A small network was trained on invented records. Each row is its activation on one of them, seen along a few directions.
Each row is followed by the record's values for the fields L, B, W, V, U, M.
The largest differences between rows may come from other fields.
Random noise pushes rows far along 12 fixed directions. That doesn't count. These rows show it; they differ only by the noise:
[ 729 -167   38  276  198 -340 -109  169 -447   57  -53   87  -52  -27
 -131 -133 -304 -292 -109  436  371  379 -235 -210 -151  314]
[ 130 -358  -76  321   57 -112   75  410 -566  331  420  341  -36  137
 -554 -156   80  271 -158  127  -11 -124  207 -287  132  147]
[-225 -181 -159 -130   86 -242 -442   28   76  622  -64 -167 -608  330
   86  553  511  397 -812    9  -83  120  208  -22  124  -42]
[-192   42  349  -19 -415   56   -8 -589 -609 -233 -532 -283  148 -257
  433  -85  -82  245  455  154 -163   48  259 -392   -5 -211]
[-395  354  -11 -495   60  -39  318   33 -368 -135 -227 -201 -119  126
  425 -273  -37   50  232 -151  -55  249 -186 -452  186 -280]
[  59  142 -454  194  -20 -120  314  345 -637  408   -8  -51    8  395
 -288 -213  225    7 -110   47 -581 -252  345 -153  -79  392]
[-324 -251   48  -49  -78  101  631 -143  216  367 -146  -32   22  219
  178  176 -209 -400   58 -242 -523 -519 -432   61 -220  -23]
[  64 -352 -119  301 -302  182  -91 -158  121  386   68 -182   42   74
  -58  236  221  -78  -12  -42 -565 -434  309  307 -382  304]
[ 710 -504  341 -590   58  383  222 -182  240 -161 -342   86  162  118
  483 -142  178 -401 -285 -254  631  168  203   86  109 -104]
[ 268 -328 -160  276 -136  196  119  219 -436   60  274  274   79 -203
 -198 -357   21   -9  438  -96 -505 -292  518  -51   60  206]
[  42 -318  363 -168 -137 -304  -49 -314  136   -2 -434 -108 -220 -172
  268  141 -323  294 -259  141  346  109 -270 -249  281 -405]
[ 131 -122  207  313 -310  171 -246 -219 -276 -234  239 -247  215 -460
   31  -68 -190 -115  685  184  -62   56  -97  -33 -620  176]
[ 110  556 -342 -413 -173 -478  203  157  400 -315 -438 -758 -126  -90
  309 -433 -513   94  114   26  -29  162 -542  -50  -26 -138]
[ -27 -477   -1  176  311  443  131  266 -449  348   99   33   24  247
  187  272  383 -346  -44 -183 -285  -98  387  249 -696  398]

[ 133   10   95  172 -124 -132  -76  -98 -388  -35  103  287  -86 -473
 -226   76 -172   -8  123  176  124 -107 -157 -199 -113   -4] => (L l1; B b1; W w1; V v1; U u2; M m2)
[ 189  143 -125  227  238 -539 -124  335   63  -89 -287 -237 -105  132
   79 -136 -612  120 -223  347  215  305 -409    1   47  -17] => (L l1; B b2; W w2; V v2; U u1; M m1)
[ 267 -309  171  263  432 -154 -117  285 -473  100 -506 -214  261  719
  191   55  -45  115 -696  469  729  445  209   74 -221  219] => (L l1; B b2; W w1; V v1; U u2; M m3)
[-383  -52 -197  215  380  232 -188  408  386  178  759  255   28  497
 -121  -30   74 -184   89 -167  -51   97 -152  214   77  101] => (L l1; B b1; W w2; V v2; U u1; M m4)
[-461  168 -100 -114  -90  256  378  408 -137  202  389 -198  155  284
 -621   32  491  498 -226 -288 -117 -355  144   34 -338   47] => (L l2; B b1; W w2; V v1; U u2; M m4)
[-188  274  -23 -333   68  100  261   -1  245  -10   82  -82  128  322
   74   69  105 -251 -207 -191  270  -52 -390    6 -207  -64] => (L l1; B b1; W w2; V v2; U u1; M m4)
[-387 -554  242  158  388  -54  305  239  644  206  223  342  -52  304
  -94  101 -424   -8 -100 -140   98 -122 -545   73  327 -282] => (L l2; B b1; W w2; V v2; U u1; M m2)
[  31  259 -253 -350    3 -351  -37  308  196 -309  128 -187 -349 -604
  -21 -160  -92  266  136 -147   11  108 -180 -121    5 -184] => (L l1; B b2; W w2; V v2; U u1; M m2)
[-106   45  274  400 -347 -237  422 -146 -521  147 -127  387   67 -224
 -709  -96 -402  410  142  238 -294 -386 -245 -454  472 -227] => (L l2; B b1; W w1; V v1; U u2; M m4)
[ 380   60 -295  -97 -439   12 -331 -311  556  379  -86   40 -266   22
  -45  265  227  -80 -485 -104 -332 -383  164  343  214   40] => (L l1; B b1; W w1; V v1; U u2; M m1)
[-143 -437  522  -64 -322  190 -119 -822  355   22   31   55  189 -160
  153  409  193 -162   48  -28  176 -181  -12   -8  -20 -147] => (L l1; B b2; W w2; V v1; U u2; M m2)
[-343 -249  226  165  471  212  140    9  114  -74   18   -4   55   39
  499  199 -239 -559  468  -88 -163  231 -329  179 -433   90] => (L l2; B b2; W w2; V v2; U u1; M m2)
[-192    6   31  -85  270  -15  146  300 -120 -305  122  -17 -113 -442
  103  -46 -180   34  323 -172  -11  101  -92    0 -200  -83] => (L l1; B b2; W w2; V v1; U u2; M m4)
[ 327  519 -434 -682 -106 -108  228  255   14 -192 -137  -91 -273 -402
  -22 -201  286   37 -212 -343  -62  -87  175    8  100  -65] => (L l1; B b2; W w1; V v1; U u2; M m4)
[-203 -263 -152 -287  766  210  307  809 -313  249  150  224  -92  588
   22  129  558   44 -753 -343  460   94  351   97 -283   97] => (L l1; B b1; W w2; V v2; U u1; M m2)
[-283 -470  170  125  455  215 -294  271  558  215  632  396 -306  -67
   17  559 -116 -272 -188 -191  323   40 -541  412 -311  -80] => (L l1; B b1; W w1; V v1; U u2; M m4)
[ 173  -74 -247  282 -226   22   -6  175 -158  378  445  261  -76    5
 -558  -99  131   16  126  -13 -530 -350  121  -99   50  219] => (L l2; B b1; W w2; V v2; U u1; M m3)
[ 287 -297  470 -450  212  414  391 -104 -164   85 -308  139    1    7
  342  396  204 -492 -400 -261  447   59 -226   48 -518  -83] => (L l2; B b2; W w2; V v2; U u1; M m1)
[-208 -439   85  384  136  171 -286  288 -224  -20   36  -46 -216 -395
  202  159 -182  277  372  -10 -360   58  261  235 -307  -16] => (L l2; B b2; W w1; V v1; U u2; M m3)
[-361  257 -173  215  337  -71 -236  -30 -321  156 -422  -37 -258  186
  495  317    2 -163  -43   98 -399  196  174  153  -89  140] => (L l1; B b1; W w1; V v1; U u2; M m4)
[ 542  304 -368  -84   31 -693 -573  219  443 -250  322 -205 -302 -305
 -301 -288 -149  184 -102  309  407  512 -225  -98  354  103] => (L l1; B b2; W w2; V v1; U u2; M m2)
[ 775  466  -74 -775 -627  387   36 -424  -88 -173  301  370  169 -250
 -337 -296  740 -255 -177 -288  439 -173  316 -249  316  -32] => (L l1; B b1; W w1; V v1; U u2; M m4)
[  78  163   63 -125  279  -24  274  111 -477  112   96  473  254  749
 -194 -331   98 -222 -307  175  590  284 -138 -450  546   17] => (L l1; B b1; W w1; V v1; U u2; M m2)
[-162 -402    3  368  430  106 -117  221 -669  133  -83  169 -253 -368
  296  433  211  -90  110  -44 -405   -1  554  145 -611  275] => (L l1; B b2; W w2; V v2; U u1; M m2)
[ 339 -771  248  474  275 -240 -395  334  -81  -45 -386    2 -203 -456
  -28  447 -259  597 -636  279  594   -1  379  433 -424    1] => (L l1; B b1; W w1; V v1; U u2; M m2)
[-135  501 -377 -153  223 -255  480  308 -491  213 -259 -107 -215  228
  -74 -111   89 -125  -74  -54 -428  -16  -55 -245  -62  212] => (L l2; B b1; W w2; V v1; U u2; M m2)
[ 355   46  -73  -95  153 -177  -63   24  543 -175 -229  -72   46  178
  228 -176 -252 -256 -102   99  255  295 -220  173  297  -17] => (L l1; B b2; W w1; V v2; U u1; M m2)
[-179 -210 -115  571 -136  -19 -160 -164 -320  481  -60  120 -227 -175
   49  478 -154 -219  105  143 -734 -454  -15  171 -484  256] => (L l1; B b1; W w1; V v1; U u2; M m3)
[-186 -276 -103   88  265  209  171   56  808  110   21   34  102  453
  293  -43 -140 -414  185 -256 -428 -155  -74  415  184   76] => (L l1; B b1; W w2; V v2; U u1; M m2)
[  79   44  -54 -197  160  204  -93  150  140   34  179   55 -101   86
  -62   64  349   -7 -169 -214   85   93  199  148   26   64] => (L l1; B b1; W w2; V v1; U u2; M m4)
[ 280   78  137  193 -296  395  158 -517   50  204 -191   94  577  628
 -168   11  286 -439 -117   96  -88 -238  209  191  106  302] => (L l1; B b1; W w1; V v1; U u2; M m4)
[ 361 -229  211  537  -82  117  -90 -235 -670   42  -65  400  270  -19
  -37  -56 -236 -277  183  298   -2 -117  219  -97 -100  224] => (L l1; B b1; W w2; V v1; U u2; M m1)
[ 227  114 -140  357   56 -620  188  109 -107  366  -89  185 -281 -181
 -507  289 -427 -181 -354  324 -168 -195 -650  -76  -71  177] => (L l1; B b2; W w1; V v1; U u2; M m4)
[-494  391  147   33   83 -370 -206 -179   39 -371 -399 -350 -161 -150
  394 -109 -582  383  387  261  -28  451 -344 -272  329 -376] => (L l2; B b1; W w2; V v1; U u1; M m4)
[ -35 -123  288 -422  612  413 -343 -200 -553  174  -76  664 -732 -231
  668  494  580 -490   78 -335 -152  645  382 -232  318 -117] => (L l2; B b1; W w2; V v1; U u2; M m4)

Here are new rows. What are their fields?
[ -75  405 -411  210 -474 -178 -161 -192  -85   76  103 -134  -30   45
 -122 -486  -95  125  656  125 -941  -98  229 -268  615   89] => (L l2; B b2; W w2; V v1; U u2; M m3)
[-124 -419  128  143  128  -19 -345  147  121   97   82   42 -358 -337
   12  340   46  416 -138  -56   34   33  167  117 -127 -145] => (L l2; B b1; W w2; V v2; U u1; M m2)
[ -43 -316  196 -175   97  803 -197 -184  357 -349  567  169  445   61
  407 -126  443 -507  562 -386  167  129  421  309 -189   89] => (L l1; B b2; W w2; V v2; U u1; M m2)
[-757 -404  -24  152  -42   -3  401  559  -25   50  303 -138   30 -188
 -397   21  -71  934  -86 -236 -151 -597  181   50 -258 -278] => (L l2; B b2; W w2; V v1; U u1; M m2)
[ 251 -346  242  113   -3    8  284  391 -340  -15   99  232   54 -235
 -373 -132 -336  241  -72   60  397 -123 -287 -178 -185 -164] => (L l2; B b1; W w1; V v2; U u1; M m3)
[ 299  433  156 -232 -434  384 -104 -542 -175 -348 -252 -350  391  -68
  164 -147  374 -186  309   32   51  206  298   11 -172  118] => (L l2; B b2; W w1; V v1; U u2; M m4)
[-285 -333   68  -64 -217   49  236 -230  503  310  253    4  171  271
 -289  229  296   67 -296 -176  -87 -498   19   97   73  -18] => (L l1; B b2; W w2; V v1; U u2; M m2)
[  93 -505  122 -205  689   28  277   53  186  181 -530  313 -246  264
  671  318   45 -556 -365 -226  -36  166  140  193  181    2] => (L l1; B b2; W w2; V v2; U u1; M m2)
[ -30 -154  253  -85 -176   73 -505 -411  -85  -43   68 -195  -43 -121
  322  230  200   37   39  128  285  241   68 -121 -195  -60] => (L l1; B b2; W w2; V v1; U u2; M m3)
[-207  110  -27 -536 -601  223 -140 -442  798   21   56 -304 -120 -211
  259  202  116   40  -48 -343  -55 -411 -297  215 -121 -344] => (L l1; B b1; W w1; V v1; U u2; M m3)
[-748  340   80  226 -187 -134 -478 -162  -23  -66   -1 -742  110  132
   35  370  135  598  -29  318  135  232 -164   24 -561  -50] => (L l1; B b2; W w1; V v2; U u1; M m2)
[-153 -698  431  238 -212  -38   25 -117  330  -28  254  207  -71 -499
 -114   37 -586  256  391  -17  -46 -260 -373  -90  179 -377] => (L l2; B b2; W w2; V v1; U u2; M m3)
[ -49  254 -146  554   95 -236 -142 -246 -322  244   53  132  177  515
 -127  -93  -76 -400  242  411 -459  177   26 -182  349  400] => (L l1; B b2; W w2; V v1; U u2; M m4)
[ -32  -48   -7   77   72 -149 -282  294   70  103  303 -124  -21  324
 -520  -53  282  613 -366  161  370  251  200  -86  225   29] => (L l2; B b1; W w2; V v1; U u2; M m2)
[ 290  360 -348   12  107 -255 -167   58 -175   49 -329 -113 -136  292
  296 -208 -126 -210 -116  167 -196  252  106  -17  258  163] => (L l1; B b2; W w2; V v1; U u2; M m1)
[ 639 -193  -98   16  210   36 -725  -42  933 -109    0 -306  140  505
  321   -5  109 -288 -447  177  701  492  145  612  -20  301] => (L l1; B b1; W w2; V v1; U u2; M m2)
[ -26  178  -68  150  191 -332 -245  134  -57  -69  301  -58  100  278
 -131 -144 -105    6  -75  338  464  399 -297 -219   18  101] => (L l1; B b2; W w2; V v2; U u1; M m2)
